These are the activations of a small neural network, seen along a few directions. Each row is one input.
Each table varies a few parts of the input and shows all the possible inputs, shuffled.
A made-up example of a description, with smaller parts first: values(3) and (point or line(9) or (line(4) and ring(8))).
Shared parts are said once, and a part with two or three values counts as separate values.
(in the rows, 128 means zero)

Table:
row 1: [ 93  87  69 155 128  79  87 108  85 158 129 137 116 145  71 157 195 177]
row 2: [165 103 114 113 134 162 126 137 121  97 111 140 116 124 140 186 130  88]
row 3: [183 120 161 223 138 164 111 155 189 130 133 110 177 173 135 111 103 187]
row 4: [ 86 178 130  39 108 111 126  85  75 180 136 114 135 112 135 143  59  38]
row 5: [ 86 116 108 127  91 191 139 164  86  56 127 140 101 131 153  66  95 156]
row 6: [207 103 125 195 132 180 110 149 161 144 119  97 165 188 140 111 106 180]
row 7: [144 144 174 119 147 112 179  65 136 155 127 173 148 108 135 178 103  72]
row 8: [ 55  81  57 132 100  76  94 105 147 159 134 149  79 148  79 130 151 174]
row 9: [185 123 125 154 136 101 123 135 157 144 171  42 104 119 120  98 191 159]
row 10: [ 94  97 123 146 146  38  91 122 183 167 118 191 131 126  73 115 196 190]
row 11: [128 108 107 156 141 121  82 140 105 123 189  60 115 117 165 136 201 160]
row 12: [ 56 139 142  67 131 163 165  80  92  99 120 148  86  95 119 132  71  90]
row 13: [166 131 136 102 169 121 185  87 103 168 113 151 129 107 116 161 105  71]
row 14: [ 69 152 121 106 138 147 177 102  88 126 112 140 106  97 128 146 102  56]
row 15: [133 220 208  56 126  68 135 112 130 188 108 147 155  94 108 146  85  73]
row 16: [ 99  82 138  96  89 189 124 103 107  41 105 142 102  94 141 116  97  96]
row 17: [174 117 125 159 160 138 148 182 160 118 149 166 159 148 156 111 134 139]
row 18: [170 142 152 156 146 158 111 168 175 118 135 181 182 126 151 103 154 144]
row 19: [ 26  67  73  84  97  99  89  92 138 116 134 156  72 145  72 106 149 194]
row 20: [205 133  85 110 138 137 163 129 135 107  93 125 136 126 127 168 129 102]
row 21: [172 127 123 170  99 182 116 147 110 114 143 137 124 165 144 132 128 122]
row 22: [135  82 119 120 116 181 112 117 144 102 113 146 105  92 143 132 102  67]
row 23: [173 174 108 140 140 127 164 120 158  89  86 129 150 114 121 151 150  92]
row 24: [203 134 110 166 137 149 159 176 127 122 139 126 133 153 115 105 126 133]
row 25: [123 105 162 105 176 130 156 109 104 156 127 172  81 110 137 170  91  62]
row 26: [119 138 102 163  88 188 140 177 105 100 129 122 116 138 129  91 118 122]
row 27: [119 113 130 208  86 205  99 160 147 110 121  90 129 177 145  97  88 165]
row 28: [ 87 103  85 119 137 130  88 151 155 123 181  65  92 106 167  85 185 150]
row 29: [135 151 135 138 139  97  98 152 168 128 157  91 166  99 161 120 218 197]
row 30: [ 63  80 119 100 113 159  79 126 109  80 187  67 102  87 152  75 171 179]
row 31: [166 162 150 134 143 121 150 160 158  88  80 159 149  78 125 156 140 125]
row 32: [149 178 149 206 130 163 113 188 166 111  76 114 195 154 141  96 151 208]
row 33: [128 172 172  63 144  42 169 119  91 179 137 144 160 115 145 169  65  69]
row 34: [ 43 172 167  25 110 115 134  75  60 114 138 114 119 116 124 110  61  42]
row 35: [154 157 158  55 138  47 167 104  96 190 140 128 125 138 135 160  51  49]
row 36: [125 206 176 106 157 115 173 100 147 146  80 172 142  86 112 147 137  88]
row 37: [125  87  80 153 120  34 139 112 121 161 112 139 105 167  66 134 183 178]
row 38: [120 144 182  50 133  78 133 114  76 182 145 136 103 135 137 171  58  44]
row 39: [145 136  99 194 132 186 100 164 139 115 105  99 135 206 165 121 121 173]
row 40: [112 107  79 145 124  50 120 106 135 165 127 146 159 145  67 157 195 202]
row 41: [157 133 138 164 146  94 123 149 153 133 167  59 139 100 129 102 201 177]
row 42: [100  73 157 159  73 230  80 131 136  72 126 110 130 171 153  77  77 187]
What do these inputs look like to the network?
> line(6) and (values(2) or line(5))
Changing only the line(6) part turns row 38 into row 34. The same change can be made to row 21. Which row results?
> row 5
Changing only the line(6) part turns row 37 into row 8. The same change can be made to row 24. Which row results?
> row 26
List by row number the other rows that have the line(6) part in common with row 36.
> row 10, row 15, row 18, row 29, row 31, row 32
Which other rows does row 13 become when the line(6) part takes its other values? List them by row number.
> row 7, row 12, row 14, row 25, row 36

Table:
row 43: [126  87 118 170 132 107 112 147 156 145 144 111 123 147 132 102 168 200]
row 44: [154 161 159  75 144 105 156 100 115 145 135 141 146 119 123 166  94  67]
row 45: [189 130 113 168 132 178 140 180 161  88 133 134 127 135 142 125 144 142]
row 46: [ 95 175 160 122 100 178  91 131 110 108 131  63 120  95 166 110 131  96]
row 47: [132 112 116 191 133 152 113 148 158 143 123 141 122 158 113 128 155 186]
row 48: [113 165 141  84 133  81 124  82 131 162 112 141 141 123  99 158 123 103]
row 49: [ 98 137  99  69 137  34 144  88 105 144 105 172 116  81  83 140 140  89]
row 50: [167 182 160  96 157 115 181 127  86 157 122 117 170 121 157 137  71  54]
row 51: [133  76 130 153 108  97 103 136 151 121 159  84 159 139 145 118 202 202]
row 52: [ 60 110 151 126 115 185 131 130  99  98 109 194 119 116 131  99  73 130]
row 53: [170 117  97 169 130 155 126 158 167 100  95 141 140 156 132 122 126 156]
row 54: [ 98  84  91 112 117 150 116 110  96 124 169  96  53 146 113 130 109 111]
What do these inputs look like to the network?
> values(3) or line(4) or line(5)
A walk changes only the line(4) part. It starts at row 49 and steps to row 48. List the rest of the walk in order.
> row 44, row 50
